These are the activations of a small neural network, seen along a few directions. Each row is one input.
In each table, some parts of the input vary, and every possible input appears once, in random order.
Descriptions start from the smaller parts, as in this example, which fits no table here: line(4) and (point or line(9) or (values(3) and ring(5))).
Shared parts are said once, and a part with two or three values counts as separate values.
In the rows, zero is written as 128.

Other details of the inputs shift rows strongly along two fixed directions, in all tables alike. That doesn't count.

A family of inputs:
row 1: [147 125 129 129 123 122 143 148 123 137 107 136 114 147 120]
row 2: [166 123 144 126 107  73 157 160 152 149  67 137  82 168 120]
row 3: [120 132 143  88 116  98 116 116 126  90 132  93 102  88 148]
row 4: [ 99 137 114 109 141 188  95 102  78  89 183 112 150  72 136]
row 5: [124 138 140 108 105 102 125 110 144 102 146 140 115 110 147]
row 6: [131 129 161  89  75  39 127 126 173  91 107 126  78 101 159]
row 7: [154 122 122 147 131 138 153 156 119 154 104 150 123 170 112]
row 8: [125 126 126 145 121 116 122 138 143 141 117 136 133 133 111]
row 9: [104 142 109 102 144 186 105  99  82  88 191 111 154  76 129]
row 10: [ 92 137 119 112 153 193  95  91  87 102 174 104 151  80 154]
row 11: [110 137 145  85 121 109 105 100 130  94 127  88 101  79 163]
row 12: [155 123 107 172 144 142 159 156 131 177 111 165 152 188  88]
row 13: [123 123 120 132 121 120 124 138 132 126 130 128 141 116 113]
row 14: [136 121 130 122 133 129 145 138 129 139 109 123 122 143 137]
row 15: [102 128 106 175 161 196 111 121 104 150 166 146 182 139 110]
row 16: [ 95 135 101 110 140 172 102 103  97  90 197 111 176  66 117]
row 17: [143 131 119 160 134 124 141 142 145 165 111 153 138 169  97]
row 18: [158 112 138 136 110  55 161 164 167 151  75 130 108 164 114]
row 19: [146 123 128 163 127 129 140 138 158 157 128 175 128 180 117]
row 20: [129 119 125 141 128 111 135 141 138 138 121 128 139 137 116]
row 21: [138 136 136 134 129 129 121 127 120 138 107 135 104 140 129]
row 22: [ 90 117 102 110 145 177 113 112  96  94 187 101 185  65 135]
row 23: [120 130 123  79 106  85 122 121 138  80 148  94 128  65 124]
row 24: [122 128 136 103 127 122 125 119 128 115 121 105 114 109 150]
row 25: [129 114 146  83  93  38 140 139 176 105  94  89 102  93 142]
row 26: [128 123 131 149 126 106 131 139 149 147 112 133 131 148 115]
row 27: [120 123 125 110 110 100 121 134 136 106 132 113 132  93 120]
row 28: [139 140 162  89  95  52 113 119 154 104  84 101  58 101 148]
row 29: [133 133 130 126 128 137 122 128 113 127 122 129 116 127 128]
row 30: [135 136 129  96 119 113 132 124 124 104 133 113 112 107 127]
row 31: [120 130 142  86 115  98 118 119 126  88 133  93 104  87 147]
row 32: [116 139 143  85 110 104 101 108 122  85 132  97  96  73 147]
row 33: [134 122 125 144 119 108 132 146 144 144 110 138 131 141 109]
row 34: [124 146 109 156 165 209 114 106  83 147 159 150 151 144 116]
row 35: [144 111 127 190 140 148 144 148 149 174 124 183 141 205 120]
row 36: [107 127 100 170 153 200 111 127  98 146 165 151 182 132 103]
row 37: [144 147 158  82  98  50 121 113 158 105  91 101  60 105 142]
row 38: [122 144 138  77 112 101 111 105 126  85 140  96  99  77 140]
row 39: [102 127 137  95 109  86 105 115 145  86 145  90 125  69 137]
row 40: [120 119 127 141 129 119 132 134 150 147 114 126 140 137 126]
row 41: [112 129 140  78 117 107 117 112 130  89 132  86 110  77 158]
row 42: [116 131 142  86 119 106 116 111 133  98 124  91 104  87 158]
row 43: [101 121 133  88 111  92 114 116 148  91 139  86 132  67 145]
row 44: [134 130 127 123 127 136 128 133 113 124 125 129 119 126 126]
row 45: [137 131 137 133 135 125 130 129 122 137 112 127 110 146 133]
row 46: [105 124 133 116 119 106 117 120 152 119 127 105 133 100 137]
row 47: [151 129 137 137 106 114 149 133 150 131 129 158 128 161 129]
row 48: [153 113 107 176 140 145 157 166 124 176 106 166 154 184  92]
row 49: [121 126 106 154 163 207 129 128  79 138 164 141 167 143 120]
row 50: [169 133 143 122 112  71 159 149 156 151  72 137  80 172 116]
row 51: [151 111 111 178 147 142 161 163 125 176 109 159 157 189  99]
row 52: [140 134 121 114 129 133 141 132 117 121 133 127 124 129 118]
row 53: [103 122 136  93 110  88 115 117 154  98 132  89 128  75 143]
row 54: [111 114  96 159 162 200 133 131  97 148 162 139 193 133 116]
row 55: [154 139 127 149 140 138 143 133 124 163 104 151 112 176 113]
row 56: [116 117 112 163 145 211 136 120 105 137 175 162 187 152 141]
row 57: [ 88 142 108 118 140 172  91  95 106  95 194 113 171  69 118]
row 58: [116 121  94 162 153 197 123 135  90 140 167 148 187 129 102]
row 59: [123 143 137  76 112 101 114 107 126  83 141  95 101  77 139]
row 60: [108 126 147  91 101  92 122 108 152  88 140 116 114  88 173]
row 61: [123 149 112 159 166 210 109 101  83 149 157 150 147 144 119]
row 62: [159 118 147 123 116  76 163 154 161 156  63 127  88 171 136]
row 63: [141 119 130 125 132 127 152 144 131 143 104 126 121 150 134]
row 64: [103 119 132  86 111  92 117 118 146  90 139  86 133  66 144]
row 65: [ 92 139 104 114 140 172  96  99 102  93 196 112 173  68 117]
row 66: [ 82 118 117 121 137 184  96  97 120  90 202 125 169  79 157]
row 67: [161 126 151 131 116  71 152 150 154 152  67 131  80 174 130]
row 68: [161 114 144 120 114  76 170 162 160 153  65 127  93 169 133]
row 69: [149 117 136 162 119 131 154 143 142 148 124 166 139 184 132]
row 70: [151 130 129 179 157 159 141 139 114 183  98 161 122 201 118]
row 71: [159 132 156 136 119  72 142 140 154 156  63 132  72 174 135]
row 72: [154 113 149 144  96  66 143 154 187 147  88 161  91 172 129]
row 73: [132 120 129 146 127 105 136 143 145 145 113 131 133 146 115]
row 74: [139 125 118 189 139 147 136 152 138 185 103 170 146 188  95]
row 75: [121 125 105 153 163 207 131 131  78 136 166 141 169 142 119]
row 76: [167 139 148 127 114  73 149 139 157 155  68 138  73 172 121]
row 77: [152 129 128 177 156 159 144 142 114 182  99 161 124 201 117]
row 78: [147 130 128 176 159 167 142 134 121 190  90 158 124 200 129]
row 79: [120 135 109 158 160 211 113 119  78 143 156 149 155 139 119]
row 80: [105 141 135  91 105  87 101 106 152  88 147  97 120  67 127]
row 81: [112 120  99 166 161 194 124 130  94 143 169 142 188 136 108]
row 82: [140 122 136 140 104 125 139 136 140 124 133 156 133 147 135]
row 83: [139 125 132 128 131 123 140 139 122 133 116 126 117 144 129]
row 84: [115 130 111 156 169 214 120 114  87 151 151 140 161 146 134]
row 85: [135 124 142 147 119 111 141 132 145 138 121 160 120 160 145]
row 86: [113 135 129  84 106  85 113 114 144  84 148  95 125  67 125]
row 87: [ 97 145 120 116 144 189  83  91  79  95 177 113 140  74 141]
row 88: [141 136 142 144 137 122 125 124 126 149 100 133 100 158 135]
Each input here is: line(4) and (values(3) or line(8) or line(11)).
The inputs of row 53 and row 17 match in every part but the line(4) part. If row 46 is changed in the same way as row 53 into row 17, which row does it become? -> row 80
The inputs of row 75 and row 7 match in every part but the line(4) part. If row 67 is changed in the same way as row 75 into row 7, which row does it become? -> row 29
The inputs of row 87 and row 71 match in every part but the line(4) part. If row 58 is changed in the same way as row 87 into row 71, which row does it become? -> row 18
Which other rows does row 5 become when the values(3) part takes its other values? List them by row number. -> row 19, row 47
Which other rows does row 52 become when the line(11) part takes its other values? List them by row number. -> row 9, row 30, row 34, row 37, row 38, row 50, row 55, row 59, row 61, row 76
Which other rows does row 62 become when the line(4) part takes its other values? List them by row number. -> row 31, row 44, row 50
Which other rows does row 66 become when the values(3) part takes its other values? List them by row number. -> row 56, row 60
A walk changes only the line(11) part. It starts at row 78 and steps to row 11. List the rest of the walk in order. -> row 10, row 84, row 42, row 24, row 41, row 62, row 14, row 63, row 68

A family of inputs:
row 89: [ 97 127 121  94 127 150 103 109 104  82 169  96 145  63 145]
row 90: [145 117 148 104  96  51 145 150 168 123  80 112  89 127 134]
row 91: [131 122 102 176 148 177 136 144 112 163 142 163 172 162  95]
row 92: [148 125 145 105  93  47 141 148 168 122  85 117  88 126 122]
row 93: [141 140 143 122 130  92 121 131 133 145  78 109  83 135 122]
row 94: [151 139 143 167 140 128 128 130 136 178  80 158  91 189 126]
row 95: [123 117 111 181 149 181 138 134 127 166 147 170 176 172 118]
row 96: [119 142 127 105 134 155 110 108  95 103 149 112 122  94 137]
row 97: [119 120  96 169 168 203 135 135  95 161 153 145 184 152 106]
row 98: [158 126 134 168 125 111 154 148 160 176  92 171 118 200 112]
row 99: [126 130 139 111 103  85 123 119 160 109 130 124 114 110 134]
row 100: [132 113 142 119  99  66 138 144 167 119 108 122 116 124 134]
row 101: [128 136 137 117 118 116 121 114 140 116 134 130 113 120 137]
row 102: [129 140 104 154 171 209 127 120  78 154 149 142 157 150 109]
row 103: [140 132 116 171 156 188 133 131  97 161 135 166 143 177 116]
row 104: [130 116 139 130 104  80 139 138 175 131 113 135 127 136 133]
row 105: [123 134 140 105 109  99 118 113 148 105 136 122 110 105 140]
row 106: [144 119 136 117 117  76 150 147 155 140  87 113 107 140 123]
row 107: [125 134 132 117 124 129 117 118 119 109 143 124 119 111 135]
row 108: [132 128 117 153 157 191 134 129  90 152 130 144 144 157 129]
row 109: [126 124 129 131 114 107 126 134 143 120 136 134 134 122 120]
row 110: [113 135 128  94 117 122 109 114 117  90 150 103 123  76 133]
row 111: [ 86 123 121 101 123 149  97 104 111  73 191 101 161  54 146]
row 112: [ 88 135 118 109 124 154  93  94 120  82 197 117 163  63 137]
row 113: [158 121 120 164 131 103 162 163 153 180  85 153 132 189  90]
row 114: [ 95 146 126  96 131 168  90  81  99  77 190 108 137  65 152]
row 115: [162 133 151 109 104  61 146 145 153 136  68 124  69 149 129]
row 116: [163 119 125 163 143 122 166 159 138 186  75 147 120 199 111]
row 117: [150 131 142 115 108  80 140 142 147 130  89 123  91 139 124]
row 118: [135 128 120 167 160 195 136 131  92 160 131 158 143 176 132]
row 119: [135 126 113 162 159 193 138 137  93 163 126 153 148 170 123]
row 120: [132 111 137 132 104  78 141 147 165 127 111 130 128 134 127]
row 121: [124 113 131 116 104  81 135 145 157 117 117 116 132 109 125]
row 122: [116 141 135  98 122 133 106 104 108  89 153 109 113  87 146]
row 123: [139 125 150 117 107  79 141 133 165 132  96 129  96 144 146]
row 124: [123 121 112 168 157 196 129 131  98 151 151 156 164 159 125]
row 125: [127 121  99 178 147 178 134 144 112 161 147 163 180 158  93]
row 126: [ 94 124 119  98 124 146 103 112 110  82 173  97 154  60 140]
row 127: [158 124 125 158 151 140 160 150 123 181  83 145 121 194 115]
row 128: [142 114 140 119 101  64 147 153 166 132  88 121 108 135 126]
row 129: [107 140 117 106 138 172 101 105  88  94 171 111 142  81 133]
row 130: [148 112 115 170 141 125 162 161 145 181  95 150 149 186  98]
row 131: [129 119 134 130 121 116 132 135 137 126 124 130 125 132 136]
row 132: [116 126 125 102 131 124 124 122 122 109 136  99 132  95 133]
row 133: [121 124 104 164 164 213 129 131  84 154 152 150 170 152 119]
row 134: [114 137 124  91 126 120 112 112 118  94 148  94 126  77 127]
row 135: [139 122 151 112 102  66 140 134 173 126  96 125  95 136 146]
row 136: [122 127 124 107 112  85 129 133 149 111 129 106 133  97 112]
row 137: [161 122 117 173 139 119 163 162 144 189  85 160 134 201  88]
row 138: [116 135 132  86 132 129 118 109 109  98 136  87 117  84 147]
row 139: [125 136 117 121 142 152 122 118 106 123 142 116 136 114 118]
row 140: [ 92 137 131  92 129 158  97  89 108  78 179 101 136  66 164]
row 141: [104 128 112 117 129 154 107 115 109  99 170 118 157  83 119]
row 142: [151 134 148 126 111  85 141 132 159 141  93 142  88 158 134]
row 143: [113 127 108 162 165 222 120 118  77 141 171 150 170 142 132]
row 144: [137 125 127 163 145 163 141 132 127 163 121 160 136 179 132]
row 145: [110 121 131 111 118 119 116 123 131  99 149 114 135  94 142]
row 146: [150 129 143 100 103  47 144 143 165 126  82 107  86 127 119]
row 147: [149 113 117 167 142 127 161 160 141 181  93 149 145 187 100]
row 148: [117 123 103 174 146 183 126 132 109 147 167 163 182 147 104]
row 149: [110 143 144 105 123 119  88 103 113  96 134 101  97  83 146]
row 150: [ 89 127 117 121 134 171 102 101 115  95 191 120 170  81 145]
row 151: [117 114 101 171 151 188 133 141 107 153 152 153 185 148 108]
row 152: [142 137 154 110 110  69 117 132 143 129  73 108  66 124 132]
row 153: [106 132 126 107 119 131 104 111 120  87 168 113 138  79 134]
row 154: [144 130 157 106 107  75 140 127 160 126  88 122  79 141 156]
row 155: [124 143 101 151 176 222 121 113  67 148 159 139 162 143 113]
row 156: [153 141 162  99 100  60 137 122 162 122  82 123  61 139 149]
row 157: [132 141 134 131 134 149 123 110 119 131 134 141 116 140 137]
row 158: [168 118 132 167 136 121 167 165 139 189  65 161 110 212 116]
row 159: [108 134 117  98 128 129 110 114 117  95 158  98 142  75 122]
row 160: [134 126 140 122 126 119 132 129 126 125 114 127 108 136 146]
row 161: [118 141 127  88 128 124 112 109 112  95 144  93 118  80 132]
row 162: [147 126 142 107 119  78 148 141 147 135  82 106  94 138 132]
row 163: [113 137 144  93 122 128 112  99 123  93 143 107 108  92 166]
row 164: [137 127 106 172 153 183 136 141 103 164 134 162 157 168 102]
row 165: [126 125 142 112 116 109 127 127 134 110 124 115 112 115 146]
row 166: [127 132 139 105 111  99 118 122 135 102 132 117 107 104 136]
row 167: [125 123 134 130 121 118 130 127 149 127 128 134 131 133 141]
row 168: [ 97 120 114 103 125 123 116 121 129  95 161  96 161  69 126]
row 169: [126 129 109 170 153 193 124 129  98 149 157 161 163 157 112]
row 170: [153 137 155 106 106  73 136 131 145 122  88 123  71 139 142]
row 171: [100 131 126 108 110 117 105 105 142  89 172 118 148  76 135]
row 172: [128 126 136 116 106  89 124 130 148 109 129 124 118 111 127]
The inputs of row 165 and row 133 match in every part but one. If row 100 is changed in the same way as row 165 into row 133, which row does it become? -> row 151
The inputs of row 169 and row 164 match in every part but one. If row 172 is changed in the same way as row 169 into row 164, which row does it become? -> row 141
The inputs of row 122 and row 102 match in every part but one. If row 107 is changed in the same way as row 122 into row 102, which row does it become? -> row 139
What do these inputs look like to the network? -> line(4) and (point or (values(2) and line(10)))
Which other rows does row 116 become when the values(2) part takes its other values? List them by row number. -> row 139
A walk changes only the line(4) part. It starts at row 155 and steps to row 96. List the rest of the walk in order. -> row 170, row 156
Which other rows does row 156 become when the line(10) part takes its other values? List them by row number. -> row 98, row 99, row 101, row 105, row 112, row 114, row 142, row 157, row 171
Which other rows does row 169 become when the values(2) part takes its other values? List them by row number. -> row 131
